Each row has a name. After each piece below comes the name of the row it's from, unless a question asks for something else. Each question is about the rows just above it.

[ 93 115 129 205] = kuzi
[161 140 127  91] = fepes
[172 140 127  91] = feg
[150 143 152  91] = goro
[143 152 150  96] = rogif
[131 131 129 121] = zil
[143 152 129  44] = tuzan
Where do [129 121] appear? -> zil
which: [143 152 150] -> rogif

[ 63  83 134 125 191 184  79 118  93 214 130 159  39 190 217  95  94 146
 142 163  39 141 122 184 168  65 125  83  62 114 150 213] -> goro
[141 122 184 167  65 113 127  45 145 149 208  83 156 188 151  39 147  85
  52  90  79  46 179 121 136  57  47 173 112  96 215 178] -> feg
[ 81 219 206  52 177 142 157  87  48 207 191 170 157  53 160 110 154  59
 138  99 173 201  62 194  86 176  61  76  62 202 120  61] -> tuzan
[ 49 162 102 180  56 199 193 116 181  80 216  73  38 120 211 120 104  92
 177  52 154 207  49  84 198  64 199  85 194  76 203 140] -> rogif
[197  53  48  41 132 143 108  75 121 210 141 182 158 168 140 167  71  51
  96  79 197 191  92 194 115 131  99 211 218 170 170 217] -> zil
[208  37 175  66  90 144 200 163 205 205 210 180 117  77 132  60 108  63
  81 171 199  73 143 128 131 160 182 218  90 120  75 120] -> supef
[172 137 134 102 125 126 208 177 125 141 183  44 219 169 116 218 208 160
 146  40 158  39 211  41  38  77 170 218  99 211 123 152] -> bas
[ 65 164 170 131 167  65 119  57 138 152 159 209 136 136 125  64 124  83
 146  96  97 184 202 173 133 214  43 154 172  97 164 207] -> kuzi
Count the entries of [ 49 162 102 180  56 199 193 116 181  80 216  73  38 120 211 120 104  92
 177  52 154]: -> 21
Where do [ 99 211 218 170] appear? -> zil
The row with [170 131 167  65 119  57 138] is -> kuzi
[141 122 184 168  65] is in which row? -> goro
How many entries does [ 49 162 102 180  56 199 193 116 181  80 216  73  38 120 211 120 104  92
 177  52 154 207] have? -> 22
How many entries does [172 137 134 102 125 126 208 177 125 141 183  44 219] have? -> 13
Number of entries in [197  53  48  41 132 143 108  75 121 210 141 182 158 168 140]: -> 15

[161 167  78 210  67] -> supef
[ 99  53 132  79 115] -> kuzi
[132 214 129 174 181] -> goro
[135 157 139 142 145] -> zil
[130 140 136 146 127] -> fepes
[ 53 132  82 166  25] -> rogif
which: [210  67] -> supef
Count the entries of [ 99  53 132  79]: -> 4
Count the entries of [130 140 136 146 127]: -> 5
which: [ 53 132  79] -> kuzi
How many entries does [135 157 139 142 145] have? -> 5
How many entries does [161 167] have? -> 2
How many entries does [130 140 136 146] have? -> 4

[ 65  81  74 189 180 171 198  70 123 177  66  60 159  90 181 192 157  69
 109  77 185  77 182  68 137  75  87 189 190 207  75  61 175] : feg
[ 72  63  73 187 182 205 180  77 118 216  81  91 191 226 190 190 212  76
 172  81 189  67 186  74 110  87  84 189 169 163  55  62 197] : bas
[211 195 187  58  60  58  66 184 147  61 205 195  31 109  52  58  49 182
 132 210  64 195  40 189 143 190 205  67  63  60 209 167  53] : sadu
[ 46  67  69 179 173 163 184  62 147 192  81  42 181  43 189 187 147  49
  98  56 178  63 189  54 142  58  58 194 188 209  69  64 175] : goro
[ 46  42  38 195 185 200 197  57 148 211  61  59 182 128 218 207 217  45
 132  41 211  51 202  44 120  53  46 195 207 202  62  55 207] : supef
[ 50  74  55 209 196 198 193  58 115 201  57  56 198  85 201 208 177  71
 105  70 205  75 207  61 123  60  60 208 196 213  66  70 190] : zil
[ 72  63  73 187 182 205 180  77 118 216  81  91 191 226 190 190 212  76
 172  81 189  67 186  74 110  87  84 185 169 163  55  62 197] : Zore
[182 199 204  45  65  40  43 197 133  63 211 192  97  73  76  49  53 180
 110 185  66 196  77 193 124 203 207  43  64  86 198 209  51] : gukez
[ 58  52  68 203 187 220 205  60 127 215  61  56 191 157 209 198 208  60
 122  64 211  52 183  58 105  60  53 176 193 183  61  58 217] : rogif
Count the entries of [ 72  63  73 187 182 205 180  77 118 216  81  91 191 226 190 190 212  76
 172  81 189  67 186  74 110  87  84 185]: -> 28
How many entries does [ 72  63  73 187 182 205 180  77 118 216  81  91 191 226 190 190 212  76
 172  81 189  67 186] have? -> 23

[177  50 190  54] = kuzi
[150  76 127 149] = Zore
[190  56 127 149] = rogif
[163  98 114  93] = goro
Count the entries of [150  76 127 149]: -> 4
Count the entries of [190  56]: -> 2
which: [190  56 127 149] -> rogif
which: [ 76 127 149] -> Zore
which: [190  54] -> kuzi

[154 143  20 124 122 128 117  29 135 147 126 144  20 133 136 129 126 138
  20 142 128 138 133 107 115 124 144 137 130 131  24  87 121 130] = feg
[178 174  36 154 148 158 157  47 164 167 152 172  31 163 160 160 158 162
  33 176 159 168 159 135 145 148 165 168 153 163  47 125 147 158] = Zore
[ 74  71 178  87  88  77  91 168  78  78  88  71 183  77  81  79  86  73
 182  72  80  79  84  98  87  87  82  77  83  74 159 107  85  85] = rogif
[ 68  67 143  76  79  78  78 141  74  74  82  69 144  76  78  72  77  72
 143  70  77  69  76  91  83  83  73  75  80  76 132 100  80  80] = tuzan
[162 156  58 138 138 141 129  56 147 153 138 147  56 144 149 146 141 149
  59 153 142 148 144 125 131 137 151 143 141 142  58 107 139 144] = kuzi
[ 84  70 159  97  88  79  91 144  89  84  96  70 162  76  90  81  94  75
 158  74  77  88  87 105  86  81  85  74  81  77 141 105  81  89] = supef
[ 74  71 178  87  88  77  91 168  78  78  88  71 183 182  81  79  86  73
 182  72  80  79  84  98  87  87  82  77  83  74 159 107  85  85] = bas
[ 81  73 166  96  85  80  89 154  87  81  92  74 173  76  89  78  88  75
 165  68  84  85  87  99  84  84  89  76  83  80 146 109  83  90] = fepes
[179 179  45 155 156 171 143  59 162 170 155 183  40 170 161 167 156 171
  47 177 163 167 164 142 156 161 161 172 164 171  66 130 159 164] = sadu
[183 187  76 170 169 175 165  82 177 178 167 186  71 180 174 176 173 179
  82 190 174 177 172 157 170 170 175 178 176 180  97 150 168 177] = gukez
[138 133  34 116 115 123 124  29 130 130 112 129  25 131 123 122 125 127
  30 138 122 127 127 105 116 120 130 128 120 126  49  82 117 126] = goro
Number of entries in [ 84  70 159  97  88  79  91 144  89  84  96  70]: -> 12
Count the entries of [ 74  71 178  87  88  77  91 168  78  78  88  71 183  77  81  79  86  73
 182  72  80  79  84  98  87  87  82  77  83]: -> 29
How many entries does [178 174  36 154 148 158 157] have? -> 7
How many entries does [154 143  20 124 122 128 117  29 135 147 126 144  20 133 136 129] have? -> 16

[ 50 140 132 120 154 127 129  98 153 123 137  95 138] -> goro
[ 74 108 131 159 147 103  80  98 158 127 139  95 145] -> tuzan
[168 126 123 100  92 148 194 148  92 149 134 145  97] -> zil
[ 62 158 125  81 147 152 177 111 136 127 139 110 119] -> rogif
[121 149 120  74 127 160 194 134 108 138 139 130 104] -> feg
[191 104 140 140  72 123 137 148  97 147 122 150 104] -> supef
[ 50 154 129 100 154 140 153 102 147 123 137 100 130] -> fepes
[168 126 123 100  92 148 177 148  92 149 134 145  97] -> Zore
[180  95 149 159  72 115  93 123 158 104 114 150 115] -> kuzi
[ 62 126 132 140 154 115 104  93 158 123 137  90 145] -> gukez
[144 140 120  81 113 156 194 144  97 145 139 140  97] -> sadu
[ 97 158 122  74 140 160 194 125 125 131 141 150 112] -> bas
Count the entries of [191 104 140 140  72 123 137 148  97]: -> 9
Where do [168 126 123 100  92 148 177 148  92 149 134 145  97] appear? -> Zore
which: [104  93 158 123] -> gukez
Count the entries of [ 62 126 132 140 154 115 104]: -> 7
How many entries does [121 149 120] have? -> 3
Which row holds [115 104]? -> gukez

[144 149 166 102 100  91 165 145 131 118 145 130 115 129  99 105 133 128
  96 141 134 165  84 108 101 118  78 103 128 195 140 128 202 145  98 204
 101 113 153 157 128 119 142 124 142 181 218 109 149 139 114]  zil
[131 118 142 130 110 124 132 125 158  84 145 133 114 150 100  97 116 124
  96 143 149 166 110 139 107 118  83 110 122 169 143 155 185 121 116 163
 124 109 145 160 131 127 150 124 175 158 196 112 159 139 116]  tuzan
[148 177 128 112 101  98 145 136 153 106 132 140 112 130  98 107 115 128
  95 140 163 163  98 117 101 118  78 109 127 172 131 135 203 131 100 190
 112 109 147 157 122 153 139 127 156 184 203 105 144 139 113]  goro
[150 173 122 116 104 109 137 130 156  89 139 133 114 138  99  95 116 113
  93 141 155 165 104 137 105 125  79 108 123 168 142 151 188 123 112 170
 118 111 155 157 130 132 144 124 177 165 194 112 161 139 115]  rogif
[148 170 132 107 105  92 154 139 146 108 135 138 113 131  98 104 118 127
  97 140 146 165  92 116 104 118  78 108 124 178 130 128 205 135  96 204
 108 113 149 155 121 135 139 127 150 184 210 106 144 139 115]  supef
which: [131 118 145 130] -> zil
How many entries does [131 118 142 130 110 124 132 125 158  84 145 133 114 150 100  97 116 124
  96 143 149 166 110 139 107 118  83 110 122 169 143 155 185 121 116] have? -> 35
which: [143 149 166] -> tuzan
How many entries does [144 149 166 102 100  91 165 145 131 118 145 130 115 129  99 105 133 128
  96 141 134 165  84 108] have? -> 24
Count the entries of [150 173 122 116 104 109 137 130 156  89 139 133 114 138  99  95 116 113
  93 141 155]: -> 21

